These are the activations of a small neural network, seen along a few directions. Each row is one input.
Each table varies a few parts of the input and shows all the possible inputs, shuffled.
A made-up example of a description, with smaller parts first: one of 5 places around a ring, together with either a single point or (one of 2 separate values, together with one of 4 places along a line) or one of 11 places along a line.
Shared parts are said once, and a part with two or three values counts as separate values.
(in the rows, 128 means zero)

Other details of the inputs vary at random and push rows far along two fixed directions, the same in every table; ignore that.

Rows:
row 1: [125 140 122  95 130 146 119 119 131 144 123 121]
row 2: [117 124 124 131 130 160  97 125 121 133 137 110]
row 3: [150 134 122  92 136 142 140 121 124 149 120 138]
row 4: [144 145  99 102 133 122 120 121 110 132 112 125]
row 5: [119 128 116 115 134 165  91 121 121 139 137 115]
row 6: [109 106 161 218 118  77 144 161 136  98 154 140]
row 7: [142 135 121 102 132 128 136 139 122 143 112 139]
row 8: [116 124 124 143 130 151 102 126 130 128 145 115]
row 9: [114 104 168 217 114  83 147 145 148  89 161 133]
row 10: [104 117 134 164 130 158  96 128 122 120 148 101]
row 11: [137 127 129 115 126 105 157 132 132 131 113 161]
row 12: [125 135 130 105 124 139 122 123 129 141 121 119]
row 13: [ 95 121  97 144 132 153  76 110 109 109 133  84]
row 14: [146 139 125 106 133 124 152 140 121 139 113 143]
row 15: [143 141 110  92 136 137 137 135 126 145 116 135]
row 16: [141 142 137  98 125 126 148 123 131 142 111 138]
row 17: [140 134 113  95 130 129 150 126 132 137 114 145]
row 18: [116 123 133 131 132 143 103 124 131 121 137 118]
row 19: [122 118 148 156 124 121 123 132 137 114 134 125]
row 20: [128 142 113 108 127 128 111 105 115 130 120 109]
row 21: [122 118 137 140 131 137 119 127 132 120 139 113]
row 22: [152 134 135 109 128 111 151 126 142 131 120 154]
row 23: [158 139 128 118 123  91 148 112 124 117 114 148]
row 24: [137 140 129  88 126 128 135 121 130 147 117 139]
row 25: [126 128 115 148 127 130  98 112 113 116 138 110]
row 26: [150 138 132  92 131 135 144 121 129 135 112 143]
row 27: [133 113 147 163 120  84 174 141 138 114 128 155]
row 28: [ 90 116 108 139 135 168  84 125 126 122 140  93]
row 29: [148 137 123 108 128 132 143 125 131 140 127 145]
row 30: [120 109 146 168 115  97 150 143 134 111 130 145]
row 31: [148 133 128 115 135 111 158 140 129 139 116 146]
row 32: [ 94 113 126 160 129 151 104 130 123 113 137 101]
row 33: [ 92 126 121 136 129 167  85 121 127 127 149  82]
row 34: [137 122 146 166 121  80 165 154 140 118 134 155]
row 35: [141 136 134 100 127 120 152 124 132 143 119 136]
Each input here is: one of 5 separate values, together with either a single point or one of 6 places around a ring.
Changing only the choice among 5 separate values turns row 32 into row 14. The same change can be made to row 11. Which row results? -> row 6
Which other rows does row 33 become when the place on the ring of 6 takes its other values? List them by row number. -> row 1, row 12, row 16, row 24, row 35
Which other rows agree with row 3 in the choice among 5 separate values? List them by row number. -> row 2, row 5, row 8, row 10, row 25, row 29

Rows:
row 36: [141 150  95 100 129  81 159 144 100 135  82 164]
row 37: [158 168  50  21 140 131 130 127 106 164  67 144]
row 38: [133 145 161  62 119 141 159 141 144 164 110 158]
row 39: [143 123 103 152 156 183  65 122  96 111 150  90]
row 40: [ 76  86 115 119 124 184  85  81 138  95 119 114]
row 41: [ 71 118 127 151 115 101 101 110 133  99 147  72]
row 42: [149 135 102  77 142 168 175 158 134 168 119 162]
row 43: [178 153 148 115 110 115 160  83 147 129 143 152]
row 44: [145 152  69  84 144 107 164 124 108 141  92 139]
row 45: [139 116 147 163 128  94 171 191 154 138 130 181]
row 46: [ 98  92 211 216 107  58 188 163 178 106 175 157]
row 47: [126 127  77 127 156 193  30 109 104 129 169  82]
row 48: [176 152 141  79 123 113 135  80 144 144 140 151]
row 49: [153 120 138 117 138 130 174 170 128 165 106 170]
row 50: [ 96 127  74 130 152 158  94 133  91 112 107  74]
row 51: [172 139 111  48 159 166 179 162 124 175  88 167]
row 52: [117 107 204 201 105  70 217 158 176 113 161 164]
row 53: [138 118 124 208 129 119  74 140 126 100 168 125]
row 54: [124 132 159 176 113 123  79 102 149 106 166 110]
row 55: [118  92 159 206 131  77 177 190 153 120 161 172]
row 56: [ 93 109 175 210  94  49 156 124 129  92 127 108]
row 57: [ 81 116 142 160 119 120 113 115 121  90 125  64]
row 58: [179 145 161 101 115 117 135  86 127 142 122 145]
row 59: [147 139  92 102 131  97 156 134  96 143  77 142]
row 60: [ 83 124 145 113 127 185  84 140 158 144 143  94]
row 61: [127 106 199 235 114  96 120 111 141  74 178 102]
row 62: [139 127  96 138 145 193  44 112  88 135 146  86]
row 63: [126 132  81 114 138  86 146 135 111 129 112 137]
row 64: [ 72 105 162 143 125 196  84 133 136 146 148  70]
row 65: [ 76 135 102 119 116 153  99  93 124 113 132  56]
row 66: [107 147 136 102 112  91 134 115 121 121 102 121]
row 67: [ 84 110 165 134 136 189 111 138 143 133 145  84]
row 68: [144 136 128  89 137 136 162 175 125 163 108 179]
row 69: [121 139 154 140 117 150  66  96 124 116 154 101]
row 70: [207 160  78  61 144 156 136 105 112 154 121 158]
row 71: [ 70 138 101 107 117 156  60 104 128 119 120  55]
row 72: [150  80 122 167 118  69 202 135 139  87  99 226]
row 73: [205 164 110  78 138 110 141 124 106 151 108 189]
What is each input in this table made of? -> one of 2 separate values, together with either a single point or (one of 3 separate values, together with one of 6 places around a ring)
Changing only the choice among 2 separate values turns row 62 into row 58. The same change can be made to row 37. Which row results? -> row 71
Which other rows does row 45 become when the place on the ring of 6 takes its other values? List them by row number. -> row 42, row 49, row 51, row 55, row 68
Which other rows does row 44 become when the place on the ring of 6 takes its other values? List them by row number. -> row 36, row 37, row 50, row 59, row 63
Which other rows does row 58 become when the choice among 3 separate values takes its other values? List them by row number. -> row 56, row 64
Which other rows does row 44 become when the choice among 2 separate values takes its other values? List them by row number. -> row 65
